These are the activations of a small neural network, seen along a few directions. Each row is one input.
In each table, some parts of the input vary, and every possible input appears once, in random order.
A made-up example of a description, with smaller parts first: one of 8 places around a ring, together with either a single point or one of 9 places along a line or (one of 2 separate values, together with one of 6 places along a line).
Shared parts are said once, and a part with two or three values counts as separate values.
In the rows, zero is written as 128.

Other details of the inputs shift rows strongly along two fixed directions, in all tables alike. That doesn't count.

Rows:
row 1: 130  110  157  149  124  143  137  138  119  146  117  85  153  90
row 2: 124  80  193  69  123  147  134  105  177  138  118  164  127  158
row 3: 149  140  168  161  75  114  130  96  162  69  84  180  116  171
row 4: 132  60  109  175  150  60  168  94  108  147  155  70  111  134
row 5: 56  170  182  15  82  93  100  124  47  57  222  158  149  129
row 6: 147  135  122  134  97  62  120  75  139  105  70  146  71  162
row 7: 135  131  47  214  156  138  156  183  71  162  182  73  157  62
row 8: 148  119  181  139  72  117  130  93  156  90  73  163  102  148
row 9: 119  92  100  193  194  133  169  159  74  188  197  31  185  76
row 10: 121  126  140  65  121  124  92  105  154  132  76  141  90  159
row 11: 141  171  139  118  110  146  115  126  168  83  96  192  121  160
row 12: 116  208  49  63  176  220  91  213  156  152  168  219  151  119
row 13: 142  163  74  114  115  106  108  122  160  112  127  199  91  170
row 14: 134  103  134  113  103  58  120  71  144  124  70  128  73  154
row 15: 131  175  81  242  167  161  146  176  69  122  181  47  185  83
row 16: 107  128  137  19  192  239  118  196  167  191  173  166  177  107
row 17: 107  132  57  18  162  187  100  192  161  183  143  199  110  110
row 18: 141  66  197  196  73  78  157  74  123  101  77  80  120  124
row 19: 152  134  147  205  94  62  131  69  100  97  81  64  98  146
row 20: 118  99  128  177  186  138  157  140  83  167  180  18  171  98
row 21: 139  147  146  108  116  160  110  138  150  122  99  167  130  129
Each input here is: either a single point or (one of 4 places along a line, together with one of 5 places along a line).
Change only the place on the line of 4 in row 8. List by row number the other rows that result. -> row 2, row 3, row 18

Rows:
row 22: 135  107  117  167  141  124  150  141  123  147  136  114  150  100
row 23: 137  110  141  141  130  85  140  86  145  118  100  110  107  157
row 24: 116  129  128  157  140  106  148  127  96  115  162  89  150  117
row 25: 126  143  162  78  123  134  103  107  148  120  108  148  116  163
row 26: 126  140  152  87  117  151  112  126  154  118  136  174  128  160
row 27: 127  117  87  126  143  154  126  155  131  154  144  131  121  120
row 28: 120  145  102  108  161  139  116  142  115  149  154  116  134  127
row 29: 110  118  120  156  126  115  145  140  87  116  155  84  143  98
row 30: 140  112  143  190  135  137  148  127  118  132  142  87  153  124
row 31: 123  144  101  97  151  141  109  151  115  161  142  137  136  108
row 32: 132  126  169  136  92  92  123  95  114  106  113  127  126  137
row 33: 112  140  147  77  107  154  104  137  131  117  130  153  123  136
row 34: 141  113  145  176  130  131  136  128  112  148  120  89  151  101
row 35: 111  129  119  109  136  181  133  174  124  133  164  141  150  102
row 36: 127  131  164  91  98  93  122  95  137  103  105  162  112  146
row 37: 125  134  128  106  162  169  130  150  146  150  139  128  146  123
row 38: 136  190  73  159  137  184  120  187  127  118  149  164  153  104
row 39: 134  107  119  182  150  117  160  128  121  133  147  90  147  120
row 40: 122  130  141  153  150  129  145  129  104  127  145  79  152  112
row 41: 135  126  131  130  138  178  124  163  136  160  140  144  160  104
row 42: 125  136  106  111  138  128  123  132  132  131  158  152  123  148
row 43: 129  129  157  92  110  112  128  98  159  99  119  172  108  171
row 44: 114  138  110  109  155  161  134  164  131  137  176  147  157  119
row 45: 138  109  139  177  141  124  159  122  127  126  137  96  144  126
row 46: 131  133  91  110  161  157  116  161  130  179  141  137  140  104
row 47: 135  120  142  170  146  146  138  132  118  143  137  80  153  119
row 48: 108  139  138  67  119  152  116  143  134  116  135  157  123  129
row 49: 133  103  144  178  120  132  138  122  112  132  114  71  132  113
row 50: 131  195  83  148  147  174  110  174  120  127  125  135  144  102
row 51: 140  106  140  139  121  84  136  95  141  131  90  122  112  133
row 52: 113  134  84  103  142  169  117  174  119  149  172  148  133  111
row 53: 131  125  150  164  127  126  131  129  94  137  130  84  155  97
row 54: 108  137  122  95  149  178  122  168  118  143  145  116  146  96
row 55: 121  144  143  62  136  149  109  138  145  141  116  165  131  122
row 56: 141  186  71  146  156  195  112  186  145  145  120  148  143  104
row 57: 126  121  146  128  105  73  134  97  117  107  117  131  120  133
row 58: 134  94  141  144  108  77  139  83  140  111  81  103  89  148
row 59: 125  111  120  95  124  137  126  130  161  130  110  159  106  143
row 60: 122  124  130  155  148  103  144  117  104  124  139  79  141  120
row 61: 123  134  113  151  136  99  135  119  94  122  162  96  132  132
row 62: 134  130  104  96  147  139  117  130  158  147  134  164  112  159
row 63: 140  114  110  177  147  97  142  108  114  140  132  77  122  135
row 64: 134  112  117  100  115  101  112  96  153  130  88  140  75  162
row 65: 115  126  133  76  120  115  112  113  142  118  100  142  98  144
row 66: 143  113  111  135  127  107  128  117  139  147  118  146  113  136
row 67: 132  106  164  143  79  99  128  90  130  91  105  129  101  155
row 68: 132  194  95  139  116  145  110  149  126  98  119  162  127  127
row 69: 124  130  129  81  119  125  120  131  152  127  128  188  124  136
row 70: 127  132  99  124  136  135  124  152  117  149  160  152  139  112
row 71: 148  101  159  147  103  87  144  86  149  115  87  139  109  146
row 72: 139  119  156  90  116  112  120  98  166  130  80  162  104  148
row 73: 122  134  135  78  130  117  113  121  140  135  108  155  120  130
row 74: 134  118  147  179  113  128  141  134  100  127  149  108  159  102
row 75: 118  139  151  100  126  122  129  117  129  107  139  138  130  144
row 76: 128  115  124  129  111  78  121  90  114  115  102  102  86  147
row 77: 121  129  158  82  104  132  101  109  141  116  94  140  102  150
row 78: 129  124  116  171  122  82  139  118  81  128  149  93  135  109
row 79: 124  114  122  125  138  169  138  156  139  140  135  130  137  111
row 80: 120  147  158  85  117  137  109  119  136  113  134  153  129  156
row 81: 122  124  131  78  135  165  117  141  158  141  109  148  116  130
row 82: 137  96  144  190  110  127  146  120  116  123  119  84  130  120
row 83: 126  114  130  136  93  63  127  83  109  98  113  112  85  154
row 84: 158  157  85  225  127  137  143  147  127  113  112  114  136  113
row 85: 137  106  153  184  107  89  158  107  106  109  131  106  140  113
row 86: 117  119  129  82  107  120  121  120  152  109  119  172  101  150
What is each input in this table made of? -> one of 5 places around a ring, together with either a single point or (one of 3 separate values, together with one of 4 places along a line)
The inputs of row 77 and row 49 match in every part but the place on the ring of 5. If row 28 is changed in the same way as row 77 into row 49, which row does it become? -> row 63
A walk changes only the place on the line of 4. It starts at row 32 and steps to row 36. List the rest of the walk in order. -> row 57, row 78
Change only the choice among 3 separate values in row 36. List by row number the other rows that result. -> row 48, row 75
A walk changes only the place on the line of 4. It starts at row 70 and steps to row 69. List the rest of the walk in order. -> row 85, row 74

Rows:
row 87: 136  68  121  194  112  85  164  105  125  124  105  72  108  115
row 88: 153  140  97  248  141  116  155  139  112  134  134  74  152  108
row 89: 97  151  133  122  162  196  136  190  80  150  199  89  198  75
row 90: 124  88  153  189  142  105  152  115  81  143  154  43  170  91
row 91: 127  124  130  135  81  98  120  108  141  83  85  150  95  139
row 92: 111  133  110  19  180  220  113  191  171  187  173  200  167  109
row 93: 134  103  143  26  111  117  111  101  196  142  71  222  74  174
row 94: 96  113  131  131  178  198  138  190  94  162  210  69  193  81
row 95: 151  149  127  71  103  135  99  109  195  107  82  218  83  201
row 96: 141  127  116  65  147  161  115  132  184  141  100  177  100  166
row 97: 147  120  154  139  111  62  112  54  161  114  44  113  73  179
row 98: 116  127  126  147  140  171  147  168  123  129  195  128  170  119
row 99: 138  122  167  166  105  72  141  96  90  115  115  81  134  108
row 100: 130  111  105  147  186  177  154  193  107  194  190  102  190  57
row 101: 115  171  101  16  103  79  82  94  161  86  108  236  58  196
row 102: 143  139  114  232  131  124  152  141  81  98  137  65  154  103
row 103: 145  100  136  154  61  64  131  74  162  87  71  154  75  174
row 104: 125  125  104  52  149  200  111  163  172  164  133  186  106  129
row 105: 104  134  118  20  181  228  119  193  168  179  182  196  162  122
row 106: 101  167  112  23  148  217  94  204  132  171  146  184  157  90
row 107: 121  116  165  192  104  91  157  103  98  72  148  87  139  133
row 108: 132  80  183  109  99  67  149  56  168  91  101  135  81  193
row 109: 141  103  117  220  115  108  163  139  94  135  144  97  156  96
row 110: 97  175  122  35  158  228  101  201  145  140  182  212  170  115
row 111: 129  122  141  212  125  105  161  126  76  105  160  77  175  85
row 112: 134  94  114  101  108  8  134  38  147  101  93  147  43  201
row 113: 142  116  152  133  98  92  135  90  150  108  120  163  124  158
row 114: 132  156  144  63  116  135  100  133  153  122  117  211  124  134
row 115: 138  148  110  34  151  170  100  130  205  157  91  211  97  167
row 116: 124  104  132  89  100  9  107  38  127  102  90  128  47  200
row 117: 137  163  72  180  171  201  135  197  118  167  176  121  185  85
row 118: 140  124  134  212  93  99  144  105  93  85  116  91  110  115
row 119: 116  89  160  189  144  113  157  118  78  136  163  40  166  104
row 120: 138  106  127  198  149  125  142  128  92  136  127  40  144  111
row 121: 134  167  150  25  101  136  83  102  176  101  64  192  76  191
row 122: 136  104  154  202  107  89  165  99  109  103  149  101  144  142
row 123: 148  115  102  228  164  114  166  130  118  151  123  51  141  101
row 124: 106  151  125  121  161  189  133  188  83  157  191  92  202  61
row 125: 134  151  113  49  106  180  91  144  187  131  116  234  90  166
row 126: 121  89  142  111  99  98  113  96  145  122  78  117  89  144
row 127: 125  188  76  158  179  205  119  208  117  152  160  126  178  75
row 128: 130  78  153  178  115  77  145  97  94  137  103  69  125  111
row 129: 115  167  95  41  185  229  82  189  159  189  138  170  152  113
row 130: 129  94  131  196  131  127  141  125  83  140  136  45  129  95
row 131: 145  153  156  139  93  63  114  60  147  90  44  117  76  174
row 132: 136  103  170  95  116  86  113  87  139  140  96  136  109  143
row 133: 132  143  99  143  162  189  135  202  114  177  194  146  194  72
row 134: 143  150  110  237  136  118  150  132  87  109  131  71  156  94
row 135: 128  129  67  192  136  80  150  130  82  124  183  101  133  123
row 136: 97  160  96  53  141  218  97  207  131  156  148  150  152  83
row 137: 111  146  92  156  135  77  138  127  57  120  170  60  129  106
row 138: 119  156  130  30  110  159  91  148  167  123  100  240  110  142
row 139: 119  119  200  100  76  67  127  56  137  66  95  122  88  185
row 140: 141  145  139  195  116  91  139  93  97  107  96  62  126  122
row 141: 138  125  169  125  65  73  117  58  128  79  64  120  60  166
The inputs of row 98 and row 108 match in every part but one. If row 113 is changed in the same way as row 98 into row 108, which row does it become? -> row 92
What is each input in this table made of? -> one of 5 places around a ring, together with either a single point or one of 10 places along a line
A walk changes only the place on the line of 10. It starts at row 107 and steps to row 110. List the rest of the walk in order. -> row 111, row 114, row 138, row 91, row 118, row 102, row 134, row 127
A walk changes only the place on the line of 10. It starts at row 131 and steps to row 140. List the rest of the walk in order. -> row 121, row 141, row 136, row 106, row 99, row 124, row 89, row 139
Which other rows agree with row 90 in the place on the ring of 5? List them by row number. -> row 94, row 97, row 116, row 119, row 120, row 126, row 128, row 129, row 130, row 132
